A small network was trained on made-up records. Each row is its average activation on records with the value named, seen along a few directions.
Values that are neighbours, or in one group, have similar rows; names and order tell nothing.
In the rows, 500 means zero.
Strong random noise was added to every row along 9 fixed directions; ignore it. To show where, here is one row again and again, with new noise each time:
[467 391 551 528 625 502 266 532 550 527 582 458 552 347 526 665 389 459
 603 793 555 552 671 313 458]
[561 457 481 446 630 338 578 639 409 470 668 447 590 524 484 583 617 663
 559 464 476 374 663 400 641]
[455 455 514 417 590 541 579 598 401 541 741 449 578 342 510 555 546 547
 713 417 519 425 627 404 601]
[353 628 893 425 379 434 643 481 473 318 437 440 718 680 551 365 522 534
 511 425 486 508 524 560 478]
[530 603 395 519 472 688 636 511 464 626 508 684 350 548 474 421 478 256
 497 346 458 389 401 678 483]
[385 603 879 382 261 554 631 488 567 445 518 570 484 462 423 543 401 144
 320 606 396 258 231 626 467]
[516 553 446 411 595 436 442 508 496 582 361 521 434 456 455 450 579 695
 490 577 517 337 426 413 553]
[634 465 267 601 553 477 517 467 442 530 520 538 545 637 629 544 461 535
 486 449 488 719 645 529 451]
[633 586 317 490 405 361 643 311 597 512 793 538 624 593 709 503 416 407
 384  99 445 851 663 409 747]
[524 583 555 523 435 413 523 555 571 468 547 558 473 690 465 446 537 363
 361 409 496 386 576 603 620]
[628 452 334 564 480 579 533 566 544 619 770 655 351 449 467 699 387  81
 386 510 420 405 515 572 560]


Field M:
m3: [570 441 421 531 576 622 737 592 302 494 460 574 418 514 416 480 572 520
 566 365 387 369 285 603 372]
m8: [478 594 560 594 626 313 370 526 656 363 539 498 501 766 450 234 629 562
 550 152 607 533 778 418 758]
m7: [433 479 812 536 325 292 569 450 546 220 578 365 693 647 523 480 465 477
 398 469 452 615 486 508 479]
m5: [566 450 562 548 329 187 365 451 659 330 367 374 547 683 457 542 543 615
 144 675 485 550 457 510 538]
m2: [389 526 504 560 377 594 424 491 520 492 398 408 512 578 526 366 538 562
 538 473 636 607 593 666 436]
m9: [441 551 640 488 452 470 542 516 599 448 613 485 535 490 467 556 475 371
 465 467 484 514 585 487 609]
m6: [468 470 493 579 604 584 315 585 516 493 324 485 397 526 402 411 558 549
 593 584 600 408 556 551 421]
m1: [475 506 454 490 482 620 407 465 521 610 257 571 343 402 443 525 462 471
 425 746 498 419 299 539 365]
m4: [662 617 481 452 699 508 668 339 579 555 557 764 416 374 462 645 336 224
 465 460 227 533 287 220 524]
M is arranged as 3 separate groups.
- List the group mates of m5, in the order listed. => m6, m4
- List the group mates of m7, in the order listed. => m3, m8

Field S:
s8: [618 445 200 466 638 651 570 548 373 702 585 594 300 203 440 556 517 532
 634 376 446 350 277 417 516]
s9: [607 475 423 315 354 272 434 375 650 550 489 474 382 294 444 650 466 554
 146 690 428 333 163 388 651]
s7: [364 476 710 627 259 394  78 436 721 371 233 360 595 751 576 445 429 467
 284 911 713 683 726 670 381]
s1: [538 479 411 477 463 813 931 527 287 558 913 625 489 315 537 518 450 145
 779  32 370 507 386 641 526]
s5: [568 438 296 441 418 472 518 398 448 515 391 390 459 388 543 449 546 788
 437 406 522 576 258 525 454]
s6: [348 363 518 487 399 785 482 572 353 555 266 382 443 363 437 468 548 645
 564 702 579 413 268 714 204]
s2: [617 400 336 753 744 460 419 585 488 485 633 593 504 708 527 617 481 325
 594 502 475 660 890 423 473]
s3: [646 342 420 438 541 361 793 604 214 401 564 363 732 528 589 840 583 784
 473 662 338 566 541 510 360]
s4: [461 563 495 425 222 504 629 531 361 520 130 463 448 664 488 397 599 736
 251 649 517 324 192 866 324]
S is arranged as 3 separate groups.
- List the group mates of s5, in the order listed. => s8, s1
- List the group mates of s3, in the order listed. => s7, s4
